These are the activations of a small neural network, seen along a few directions. Each row is one input.
Each table varies a few parts of the input and shows all the possible inputs, shuffled.
Descriptions start from the smaller parts, as in this example, which fits no table here: one of 3 separate values, together with either a single point or one of 11 places around a ring or (one of 5 places around a ring, together with one of 6 places along a line).
Shared parts are said once, and a part with two or three values counts as separate values.
In the rows, zero is written as 100.

Other details of the inputs shift rows strongly along two fixed directions, in all tables alike. That doesn't count.

Rows:
R1: 111,150,94,62,60,79,42,147,66,11,99,84
R2: 109,48,56,118,110,140,167,106,146,173,127,73
R3: 61,85,127,115,149,118,42,55,53,84,97,109
R4: 112,63,52,124,116,146,152,126,161,181,126,107
R5: 116,51,41,111,126,139,157,126,160,181,130,91
R6: 120,162,106,62,63,55,62,146,88,28,87,102
R7: 136,149,57,72,40,102,102,196,134,72,111,92
R8: 130,155,125,69,24,45,99,116,82,34,78,100
R9: 130,143,66,78,20,105,113,180,123,67,108,72
R10: 69,105,151,118,136,98,62,49,71,99,77,142
R11: 72,76,140,111,135,86,85,30,56,93,85,101
R12: 145,130,43,57,57,82,108,189,125,66,117,74
R13: 79,92,161,121,113,82,99,22,68,104,76,126
R14: 92,81,124,104,139,82,104,51,91,121,89,124
R15: 106,58,65,131,99,148,161,108,148,174,123,88
R16: 87,62,63,129,118,155,130,115,136,156,125,74
R17: 73,76,142,111,134,85,83,32,55,92,85,102
R18: 92,66,47,123,136,154,121,134,151,164,129,93
R19: 64,91,149,122,132,97,74,39,65,94,83,107
R20: 82,80,119,106,152,90,81,58,77,106,94,117
R21: 132,147,118,56,35,36,103,111,78,31,81,85
R22: 151,142,61,68,34,79,123,179,137,79,107,98
R23: 61,102,171,124,119,95,67,25,51,87,71,125
R24: 99,45,48,121,121,149,145,114,133,160,132,64
R25: 136,154,111,50,54,31,91,122,85,35,81,106
R26: 85,55,43,122,136,175,96,131,124,145,139,76
R27: 60,96,162,120,133,87,65,26,54,84,76,113
R28: 80,80,120,105,152,89,79,55,75,105,92,118
R29: 89,68,72,134,105,164,131,115,135,160,120,87
R30: 134,144,50,67,53,92,98,195,134,67,114,80
R31: 133,163,122,62,44,37,84,124,86,36,77,121
R32: 68,103,145,119,135,101,65,52,75,103,79,141
R33: 85,77,144,110,122,80,109,27,73,110,83,108
Description of these inputs: one of 3 separate values, together with either a single point or (one of 2 separate values, together with one of 5 places around a ring).
Change only the choice among 3 separate values in R14. List by row number the other rows that result.
> R5, R25
Change only the choice among 3 separate values in R21. List by row number the other rows that result.
> R2, R33

Rows:
R34: 118,131,76,93,47,99,110,150,129,78,112,66
R35: 70,57,127,121,162,101,88,24,82,123,101,102
R36: 113,117,132,70,87,47,101,72,71,62,76,94
R37: 83,134,133,101,88,83,55,102,68,47,82,95
R38: 70,59,69,133,131,172,129,110,140,172,120,77
R39: 106,44,72,123,113,157,156,90,133,180,124,99
R40: 63,77,129,132,175,115,62,55,86,129,92,143
R41: 95,130,139,104,71,58,92,83,73,57,75,101
R42: 99,123,122,90,86,89,52,96,54,46,91,113
R43: 108,123,128,87,72,77,69,75,67,51,92,112
R44: 124,121,63,69,52,119,102,158,107,78,114,85
R45: 101,40,61,138,116,152,146,96,126,172,128,101
R46: 110,131,129,90,91,47,85,91,84,68,76,136
R47: 140,122,67,78,67,93,140,155,146,117,106,104
R48: 119,100,43,82,90,111,100,170,119,86,124,61
R49: 120,124,56,75,82,114,108,172,140,107,113,101
R50: 73,52,126,127,159,89,107,27,74,128,93,109
R51: 117,104,47,67,84,112,115,161,123,94,120,61
R52: 107,137,130,85,94,58,67,88,91,63,85,129
R53: 66,74,153,135,134,108,116,23,88,140,79,110
Describe the family of inputs behind these rows.
> one of 4 separate values, together with one of 5 places along a line
Changing only the place on the line of 5 turns R42 into R43. The same change can be made to R40. Which row results?
> R52
Change only the place on the line of 5 in R41. List by row number the other rows that result.
> R34, R37, R38, R53
Change only the place on the line of 5 in R48. List by row number the other rows that result.
> R35, R36, R50, R51

Rows:
R54: 113,82,69,97,96,118,155,115,148,154,111,89
R55: 68,80,134,131,134,125,84,41,75,125,89,133
R56: 86,89,123,118,148,95,82,67,85,112,95,122
R57: 94,71,96,114,124,126,94,76,104,130,112,114
R58: 95,89,146,107,110,77,106,29,74,109,79,136
R59: 102,139,131,86,84,47,65,84,60,28,85,102
R60: 127,105,46,75,59,108,122,176,117,85,117,62
R61: 82,78,112,110,127,104,85,64,75,110,95,128
R62: 88,100,98,95,109,116,98,105,114,110,104,98
R63: 102,90,68,123,106,140,122,139,138,144,114,96
R64: 85,72,95,127,126,115,98,75,111,123,111,94
R65: 105,75,56,113,117,125,122,142,133,140,116,97
R66: 86,107,95,100,103,123,103,109,114,115,98,97
R67: 104,86,82,98,109,116,108,110,97,108,115,78
R68: 80,102,160,113,141,71,55,38,64,84,74,132
R69: 131,142,126,76,59,40,108,109,94,62,76,112
R70: 83,49,96,126,146,143,108,66,105,145,110,88
R71: 66,81,130,109,162,107,81,41,80,123,93,116
R72: 111,139,89,93,47,84,96,142,104,59,99,82
R73: 95,77,51,96,115,132,124,136,135,140,117,86
R74: 102,130,117,86,67,90,85,112,75,63,88,86
R75: 74,107,166,115,136,76,59,42,62,81,73,136
R76: 127,128,78,75,49,99,96,150,109,69,111,98
R77: 102,75,52,122,94,140,130,139,147,137,133,74
R78: 132,126,91,84,42,59,130,125,114,76,97,84
R79: 122,109,42,89,58,97,120,173,128,84,120,69
R80: 115,151,112,55,67,61,67,119,89,39,85,95
R81: 78,48,93,130,139,154,117,79,111,155,116,87
R82: 115,128,149,75,66,44,102,68,61,52,69,101
R83: 130,144,97,64,59,68,77,127,78,39,98,107
Describe the family of inputs behind these rows.
> one of 5 separate values, together with either a single point or one of 5 places along a line
Changing only the choice among 5 separate values turns R67 into R56. The same change can be made to R60. Which row results?
> R65

Rows:
R84: 126,101,81,79,80,82,109,110,102,88,107,97
R85: 119,90,78,94,100,92,119,112,126,114,112,95
R86: 107,98,105,104,98,102,108,98,100,112,93,117
R87: 110,103,85,78,80,101,103,114,89,80,108,73
R88: 100,118,99,94,68,114,98,123,101,87,98,91
R89: 105,105,90,98,76,99,102,125,92,80,103,85
R90: 103,76,87,114,112,112,120,101,109,130,107,112
R91: 89,112,134,107,117,64,87,71,83,88,80,127
R92: 93,129,101,99,77,104,97,126,115,89,95,90
R93: 99,116,92,103,85,89,101,127,106,83,100,84
R94: 69,90,126,131,132,110,93,66,94,119,89,104
R95: 99,91,86,89,100,112,109,114,98,101,105,74
R96: 90,113,142,98,100,89,85,67,79,93,77,134
R97: 105,103,92,110,84,113,106,117,113,101,108,85
R98: 111,96,101,103,92,104,107,90,96,108,100,116
R99: 118,118,94,86,65,104,106,115,107,95,101,113
R100: 62,86,101,116,167,136,32,90,77,100,110,120
R101: 92,61,74,120,145,118,131,94,140,163,113,99
R102: 106,130,101,92,80,92,106,125,124,101,92,112
R103: 100,69,83,98,128,120,126,97,113,142,107,100
R104: 81,86,123,105,129,100,91,63,82,102,96,90
R105: 83,113,111,93,148,100,26,97,72,74,96,143
R106: 100,70,89,105,133,115,123,87,120,144,111,100
R107: 98,105,134,107,109,68,87,64,79,85,87,127
R108: 112,99,82,86,77,94,101,111,93,77,110,75
R109: 102,122,102,98,69,109,97,119,111,86,102,90
R110: 102,76,93,124,119,122,121,91,125,146,109,113
R111: 100,52,72,107,134,136,133,84,117,159,120,98
R112: 108,101,86,87,83,92,101,118,96,80,103,75
R113: 89,112,134,88,128,65,89,68,83,91,77,115
R114: 92,117,144,102,101,84,84,63,88,92,81,133
R115: 98,116,91,84,96,90,102,124,106,85,98,72
R116: 105,72,85,102,120,105,119,94,112,130,106,103
R117: 101,112,88,92,92,83,100,121,110,82,100,74
R118: 90,118,139,107,114,71,86,70,87,93,75,128
R119: 110,103,85,97,70,101,101,117,89,77,110,84
R120: 89,103,133,109,95,95,78,61,62,77,87,106
R121: 104,116,95,93,62,116,98,115,98,84,104,90
R122: 108,78,87,110,104,109,116,91,100,120,110,113
R123: 108,109,92,102,77,94,101,121,102,79,107,84
R124: 110,105,89,91,84,87,100,115,106,79,108,74
R125: 107,112,95,98,73,106,101,124,96,84,98,86
Changing only one part turns R101 into R117. The same change can be made to R106. Which row results?
> R104
Describe the family of inputs behind these rows.
> one of 2 separate values, together with either a single point or (one of 4 places along a line, together with one of 5 places along a line)
Change only the place on the line of 5 in R89. List by row number the other rows that result.
> R88, R95, R112, R125
Change only the place on the line of 4 in R101. List by row number the other rows that result.
> R84, R85, R116
